Each row below holds a small network's activations on one record, seen along a few directions.
After each row come some of the record's fields: Zamuk, Tunal, Vuse, Dut.
Not every record has every field; a missing one is written none.
Other fields move the rows too, some of them a lot.
In the rows, zero is written as 500.
Random noise pushes rows far along 15 fixed directions. That doesn't count. These rows show it; they differ only by the noise:
441; 518; 474; 398; 638; 580; 832; 414; 341; 315; 495; 377; 617; 530; 596; 379; 627; 468; 409; 531; 552; 474; 305; 552; 546; 658; 552; 566; 377; 597; 713; 480; 334; 479; 680
454; 576; 504; 494; 636; 639; 720; 493; 493; 469; 606; 441; 455; 649; 379; 562; 443; 576; 597; 524; 508; 376; 430; 428; 415; 651; 599; 643; 574; 587; 621; 401; 431; 619; 442
605; 472; 534; 642; 389; 155; 634; 453; 447; 337; 501; 367; 274; 585; 461; 210; 501; 586; 599; 669; 301; 377; 466; 491; 561; 365; 488; 697; 518; 486; 308; 419; 674; 365; 358
571; 634; 586; 503; 621; 735; 601; 438; 507; 467; 593; 535; 562; 444; 405; 573; 501; 474; 481; 298; 578; 461; 613; 694; 442; 606; 613; 500; 382; 596; 702; 586; 558; 475; 508
759; 407; 247; 633; 282; 468; 499; 646; 500; 358; 553; 785; 403; 471; 461; 609; 484; 759; 710; 498; 315; 571; 413; 720; 426; 396; 481; 461; 488; 722; 452; 501; 630; 715; 305
476; 568; 515; 256; 513; 597; 483; 467; 363; 443; 488; 417; 645; 608; 585; 585; 621; 372; 512; 355; 518; 488; 580; 420; 538; 337; 470; 445; 487; 446; 597; 396; 617; 347; 396
546; 517; 532; 713; 602; 378; 686; 357; 569; 427; 685; 455; 503; 342; 497; 322; 532; 515; 478; 639; 511; 482; 461; 611; 569; 665; 413; 620; 357; 524; 422; 709; 216; 452; 628
477; 626; 595; 678; 426; 613; 584; 571; 484; 658; 569; 524; 450; 329; 519; 599; 528; 296; 506; 522; 378; 517; 634; 595; 528; 595; 548; 435; 497; 544; 240; 706; 248; 600; 424
368; 483; 594; 412; 569; 589; 534; 423; 508; 564; 461; 558; 421; 595; 620; 566; 405; 372; 376; 476; 594; 525; 594; 503; 491; 684; 543; 444; 595; 282; 206; 503; 340; 511; 625
532; 476; 426; 320; 532; 482; 581; 652; 433; 419; 679; 595; 675; 517; 601; 491; 711; 483; 344; 376; 563; 738; 534; 709; 562; 568; 553; 282; 488; 612; 566; 417; 407; 552; 591
574; 415; 474; 758; 476; 516; 505; 617; 592; 576; 330; 546; 575; 355; 354; 313; 653; 694; 484; 521; 609; 461; 295; 778; 417; 410; 361; 594; 382; 554; 881; 546; 547; 706; 428
608; 655; 415; 594; 426; 844; 646; 541; 422; 525; 679; 647; 511; 378; 391; 815; 433; 532; 661; 410; 345; 502; 529; 610; 420; 596; 657; 425; 527; 731; 475; 610; 421; 697; 412
493; 527; 518; 534; 353; 628; 482; 574; 514; 644; 433; 556; 618; 455; 525; 652; 504; 405; 474; 444; 538; 559; 423; 620; 469; 411; 510; 382; 640; 430; 458; 504; 451; 652; 495
398; 287; 447; 499; 536; 345; 348; 330; 539; 592; 409; 618; 479; 468; 498; 287; 593; 816; 474; 556; 592; 503; 625; 648; 487; 676; 322; 467; 431; 262; 355; 540; 294; 469; 421
678; 592; 485; 670; 276; 565; 482; 525; 451; 652; 770; 537; 511; 340; 404; 424; 595; 709; 309; 494; 542; 626; 583; 600; 580; 566; 538; 366; 585; 651; 524; 506; 480; 655; 458
628; 494; 519; 612; 527; 410; 635; 443; 679; 425; 463; 534; 453; 468; 539; 281; 530; 652; 488; 711; 519; 374; 437; 622; 500; 549; 440; 770; 427; 503; 435; 545; 529; 536; 521
522; 514; 594; 571; 314; 529; 596; 298; 432; 583; 408; 437; 438; 466; 551; 304; 455; 620; 255; 592; 593; 461; 437; 577; 560; 627; 587; 513; 619; 370; 361; 470; 499; 524; 646

455; 467; 335; 259; 652; 486; 540; 375; 416; 412; 739; 517; 634; 615; 323; 579; 514; 848; 712; 440; 444; 496; 552; 470; 428; 627; 625; 435; 599; 544; 563; 332; 477; 429; 457 : (Zamuk f2; Tunal none; Vuse none; Dut y5)
404; 420; 575; 551; 358; 342; 400; 439; 515; 671; 544; 469; 473; 549; 552; 453; 436; 467; 293; 498; 666; 638; 487; 483; 555; 593; 498; 323; 693; 327; 325; 481; 279; 562; 619 : (Zamuk f4; Tunal none; Vuse none; Dut y4)
498; 571; 510; 757; 360; 421; 566; 325; 267; 566; 580; 272; 684; 141; 243; 442; 579; 509; 680; 446; 287; 472; 389; 616; 547; 342; 555; 380; 418; 560; 618; 736; 395; 324; 504 : (Zamuk f1; Tunal none; Vuse none; Dut y4)
459; 525; 426; 376; 457; 494; 442; 328; 439; 534; 548; 558; 559; 365; 463; 546; 524; 678; 692; 509; 262; 439; 783; 585; 504; 666; 598; 421; 444; 546; 262; 606; 370; 355; 338 : (Zamuk f6; Tunal k4; Vuse d2; Dut y2)
719; 780; 546; 480; 264; 719; 608; 378; 608; 573; 691; 436; 820; 345; 549; 693; 440; 429; 443; 593; 517; 482; 363; 462; 580; 346; 634; 548; 729; 584; 462; 511; 628; 537; 672 : (Zamuk f6; Tunal k4; Vuse d1; Dut y5)
613; 473; 443; 790; 498; 472; 545; 587; 405; 382; 477; 469; 333; 395; 381; 441; 500; 490; 612; 472; 398; 461; 363; 509; 468; 381; 445; 577; 283; 696; 724; 656; 594; 535; 445 : (Zamuk f1; Tunal none; Vuse none; Dut y4)
569; 491; 546; 601; 212; 553; 322; 450; 565; 697; 404; 544; 382; 515; 565; 498; 382; 603; 296; 540; 680; 506; 497; 427; 531; 535; 509; 454; 655; 453; 443; 493; 555; 665; 477 : (Zamuk f4; Tunal none; Vuse none; Dut y1)
644; 597; 635; 395; 525; 526; 552; 256; 749; 333; 398; 598; 539; 561; 759; 562; 399; 350; 513; 379; 633; 350; 653; 755; 479; 637; 563; 633; 275; 541; 452; 731; 528; 341; 480 : (Zamuk f6; Tunal k1; Vuse d1; Dut y2)
601; 660; 505; 485; 353; 346; 490; 357; 655; 400; 654; 413; 695; 522; 554; 720; 399; 292; 748; 492; 416; 448; 486; 456; 548; 340; 454; 543; 510; 617; 501; 602; 435; 327; 317 : (Zamuk f6; Tunal k2; Vuse d1; Dut y4)
471; 682; 658; 506; 500; 421; 448; 733; 680; 690; 595; 324; 592; 548; 465; 600; 592; 216; 616; 555; 436; 424; 623; 340; 511; 271; 507; 592; 626; 530; 446; 499; 503; 513; 265 : (Zamuk f1; Tunal none; Vuse none; Dut y4)
558; 508; 416; 390; 160; 347; 418; 361; 417; 490; 539; 453; 617; 526; 827; 542; 562; 404; 406; 571; 530; 606; 466; 360; 680; 443; 389; 360; 544; 546; 386; 533; 319; 449; 437 : (Zamuk f4; Tunal none; Vuse none; Dut y4)
543; 438; 471; 364; 467; 516; 578; 620; 412; 376; 300; 651; 488; 488; 588; 491; 536; 443; 454; 438; 388; 581; 440; 711; 464; 405; 676; 420; 495; 496; 389; 426; 770; 486; 681 : (Zamuk f2; Tunal none; Vuse none; Dut y4)
518; 410; 435; 423; 509; 675; 451; 617; 407; 501; 419; 690; 321; 601; 405; 624; 365; 652; 506; 380; 455; 553; 509; 552; 369; 486; 697; 382; 668; 411; 329; 343; 784; 610; 605 : (Zamuk f3; Tunal none; Vuse none; Dut y1)
629; 425; 463; 557; 423; 247; 332; 301; 813; 554; 704; 714; 575; 391; 388; 441; 356; 838; 567; 615; 500; 568; 578; 667; 482; 520; 458; 509; 669; 309; 160; 506; 546; 433; 603 : (Zamuk f6; Tunal k4; Vuse d1; Dut y2)
554; 681; 513; 433; 215; 491; 533; 647; 664; 701; 517; 361; 669; 567; 645; 535; 620; 491; 462; 750; 499; 415; 490; 379; 578; 502; 551; 603; 712; 706; 505; 390; 383; 738; 255 : (Zamuk f6; Tunal k4; Vuse d2; Dut y3)
465; 577; 578; 364; 737; 414; 542; 493; 621; 499; 849; 462; 625; 508; 557; 498; 552; 357; 402; 536; 577; 605; 674; 402; 584; 568; 478; 492; 554; 408; 303; 506; 338; 355; 697 : (Zamuk f4; Tunal none; Vuse none; Dut y4)
568; 479; 386; 513; 388; 415; 580; 688; 261; 436; 611; 559; 404; 456; 401; 343; 692; 666; 430; 482; 321; 652; 512; 577; 563; 521; 599; 368; 472; 765; 581; 374; 597; 567; 405 : (Zamuk f6; Tunal k2; Vuse d1; Dut y4)
431; 306; 424; 445; 432; 385; 336; 360; 569; 551; 378; 634; 509; 619; 518; 438; 472; 757; 460; 427; 697; 548; 460; 621; 440; 645; 407; 406; 521; 385; 605; 453; 391; 578; 424 : (Zamuk f6; Tunal k4; Vuse d1; Dut y4)
526; 624; 422; 431; 478; 728; 635; 447; 277; 398; 514; 365; 617; 472; 526; 670; 533; 362; 631; 527; 366; 419; 309; 208; 532; 240; 465; 573; 485; 551; 619; 470; 614; 414; 545 : (Zamuk f5; Tunal none; Vuse none; Dut y4)
488; 488; 549; 433; 596; 421; 493; 480; 634; 629; 501; 486; 641; 476; 290; 275; 639; 843; 533; 577; 513; 405; 570; 650; 427; 496; 567; 610; 599; 383; 555; 345; 648; 464; 458 : (Zamuk f5; Tunal none; Vuse none; Dut y4)
553; 651; 483; 775; 453; 468; 508; 555; 645; 620; 861; 408; 626; 290; 485; 539; 528; 380; 444; 678; 551; 601; 435; 315; 632; 558; 285; 529; 471; 742; 660; 682; 115; 624; 462 : (Zamuk f6; Tunal k2; Vuse d1; Dut y2)
444; 402; 446; 572; 789; 475; 394; 526; 690; 479; 629; 564; 540; 493; 424; 631; 398; 449; 639; 508; 593; 511; 484; 428; 433; 475; 279; 566; 476; 328; 464; 581; 338; 494; 591 : (Zamuk f6; Tunal k4; Vuse d2; Dut y5)
537; 425; 433; 510; 375; 402; 366; 258; 341; 417; 342; 529; 336; 411; 387; 398; 384; 718; 690; 598; 200; 387; 571; 365; 505; 240; 420; 588; 516; 253; 144; 448; 850; 191; 445 : (Zamuk f6; Tunal k2; Vuse d1; Dut y2)
306; 428; 454; 458; 417; 400; 609; 308; 251; 543; 433; 304; 651; 426; 537; 423; 536; 471; 524; 687; 375; 507; 231; 298; 593; 352; 432; 443; 685; 199; 262; 421; 332; 356; 739 : (Zamuk f5; Tunal none; Vuse none; Dut y4)
642; 480; 345; 507; 263; 489; 520; 389; 469; 337; 397; 545; 481; 559; 658; 643; 401; 550; 655; 502; 465; 428; 339; 517; 490; 500; 538; 513; 427; 722; 577; 602; 493; 563; 376 : (Zamuk f2; Tunal none; Vuse none; Dut y1)
622; 495; 577; 595; 455; 373; 412; 171; 737; 446; 415; 416; 453; 542; 660; 360; 337; 539; 394; 655; 765; 338; 420; 363; 550; 531; 328; 764; 411; 384; 527; 635; 529; 392; 596 : (Zamuk f2; Tunal none; Vuse none; Dut y3)
548; 536; 627; 742; 384; 329; 531; 642; 719; 574; 465; 443; 435; 537; 480; 580; 296; 227; 569; 612; 469; 478; 271; 462; 462; 228; 494; 607; 747; 362; 292; 500; 606; 591; 593 : (Zamuk f5; Tunal none; Vuse none; Dut y4)
348; 285; 575; 758; 562; 375; 165; 370; 568; 765; 304; 420; 552; 365; 209; 348; 487; 686; 555; 386; 699; 437; 466; 621; 389; 364; 298; 439; 473; 148; 679; 625; 464; 434; 462 : (Zamuk f3; Tunal none; Vuse none; Dut y1)
609; 675; 681; 574; 488; 653; 350; 377; 795; 652; 439; 473; 565; 426; 605; 618; 390; 286; 470; 572; 651; 325; 590; 338; 506; 328; 388; 725; 492; 334; 382; 697; 623; 428; 532 : (Zamuk f1; Tunal none; Vuse none; Dut y4)
518; 349; 525; 645; 545; 328; 450; 507; 510; 414; 369; 621; 196; 525; 371; 420; 324; 561; 607; 440; 382; 476; 538; 648; 390; 473; 584; 519; 468; 373; 270; 549; 707; 434; 548 : (Zamuk f1; Tunal none; Vuse none; Dut y4)

Here are new rows. What are their fields?
499; 620; 520; 227; 451; 761; 617; 376; 487; 517; 384; 419; 610; 668; 598; 577; 462; 587; 460; 570; 573; 317; 401; 343; 469; 509; 673; 656; 690; 468; 512; 306; 678; 550; 544 : (Zamuk f6; Tunal k4; Vuse d1; Dut y1)
512; 524; 484; 511; 618; 430; 498; 595; 678; 496; 593; 586; 500; 464; 469; 604; 434; 441; 718; 613; 315; 457; 582; 467; 461; 440; 475; 614; 543; 482; 243; 542; 455; 491; 453 : (Zamuk f6; Tunal k4; Vuse d2; Dut y2)
508; 611; 540; 556; 537; 729; 694; 617; 389; 563; 381; 452; 568; 257; 424; 330; 696; 521; 360; 592; 407; 449; 441; 609; 510; 556; 622; 574; 391; 677; 701; 518; 572; 601; 625 : (Zamuk f6; Tunal k4; Vuse d2; Dut y4)
580; 513; 559; 277; 234; 439; 357; 434; 716; 513; 159; 566; 588; 665; 787; 598; 397; 393; 476; 474; 590; 402; 503; 598; 494; 399; 569; 541; 600; 436; 413; 439; 693; 492; 370 : (Zamuk f6; Tunal k4; Vuse d2; Dut y2)
437; 497; 545; 583; 552; 443; 571; 166; 558; 415; 493; 403; 529; 538; 476; 574; 245; 466; 637; 471; 581; 363; 388; 543; 450; 658; 511; 593; 461; 409; 504; 676; 288; 376; 568 : (Zamuk f6; Tunal k2; Vuse d1; Dut y3)
571; 593; 512; 493; 319; 437; 565; 156; 383; 475; 701; 366; 669; 435; 359; 552; 357; 609; 590; 459; 422; 484; 397; 472; 539; 399; 636; 418; 699; 414; 435; 464; 584; 288; 631 : (Zamuk f5; Tunal none; Vuse none; Dut y4)
545; 570; 581; 623; 394; 456; 443; 480; 515; 620; 531; 502; 320; 415; 504; 379; 566; 540; 404; 496; 467; 475; 798; 558; 572; 735; 538; 492; 352; 699; 479; 645; 388; 512; 261 : (Zamuk f6; Tunal k4; Vuse d2; Dut y4)
611; 576; 553; 675; 317; 416; 554; 543; 467; 529; 681; 348; 578; 431; 515; 438; 521; 347; 281; 488; 624; 642; 301; 473; 620; 369; 490; 399; 597; 573; 655; 506; 484; 545; 668 : (Zamuk f5; Tunal none; Vuse none; Dut y4)
784; 604; 545; 583; 445; 337; 439; 563; 807; 390; 819; 454; 454; 720; 592; 555; 343; 398; 429; 538; 735; 516; 432; 291; 561; 314; 394; 664; 636; 609; 590; 423; 705; 535; 507 : (Zamuk f4; Tunal none; Vuse none; Dut y1)
359; 503; 585; 405; 556; 361; 478; 475; 486; 434; 453; 453; 345; 687; 571; 610; 403; 244; 657; 412; 384; 453; 665; 415; 488; 504; 523; 480; 494; 393; 254; 528; 432; 336; 326 : (Zamuk f6; Tunal k4; Vuse d1; Dut y4)
546; 490; 614; 277; 484; 285; 555; 678; 566; 342; 402; 520; 410; 742; 643; 355; 496; 329; 312; 409; 513; 575; 625; 688; 534; 537; 699; 461; 571; 542; 415; 299; 755; 406; 537 : (Zamuk f6; Tunal k2; Vuse d2; Dut y4)
544; 486; 525; 610; 542; 485; 575; 533; 548; 475; 515; 503; 547; 437; 359; 469; 461; 524; 518; 497; 525; 501; 341; 571; 461; 394; 543; 549; 544; 508; 621; 486; 626; 526; 652 : (Zamuk f4; Tunal none; Vuse none; Dut y1)
439; 540; 452; 531; 470; 516; 543; 624; 468; 618; 562; 469; 419; 519; 326; 548; 464; 634; 667; 679; 278; 403; 525; 360; 449; 494; 574; 564; 730; 475; 285; 347; 500; 631; 362 : (Zamuk f6; Tunal k4; Vuse d2; Dut y3)
545; 643; 670; 597; 290; 440; 569; 393; 435; 541; 466; 313; 458; 470; 520; 357; 534; 388; 345; 420; 547; 448; 544; 609; 584; 577; 638; 468; 448; 650; 662; 578; 514; 444; 390 : (Zamuk f6; Tunal k4; Vuse d1; Dut y4)
345; 475; 581; 525; 604; 473; 376; 625; 567; 539; 388; 436; 421; 648; 571; 623; 400; 164; 506; 455; 589; 506; 450; 262; 471; 377; 333; 540; 511; 386; 534; 511; 448; 507; 450 : (Zamuk f6; Tunal k2; Vuse d1; Dut y2)
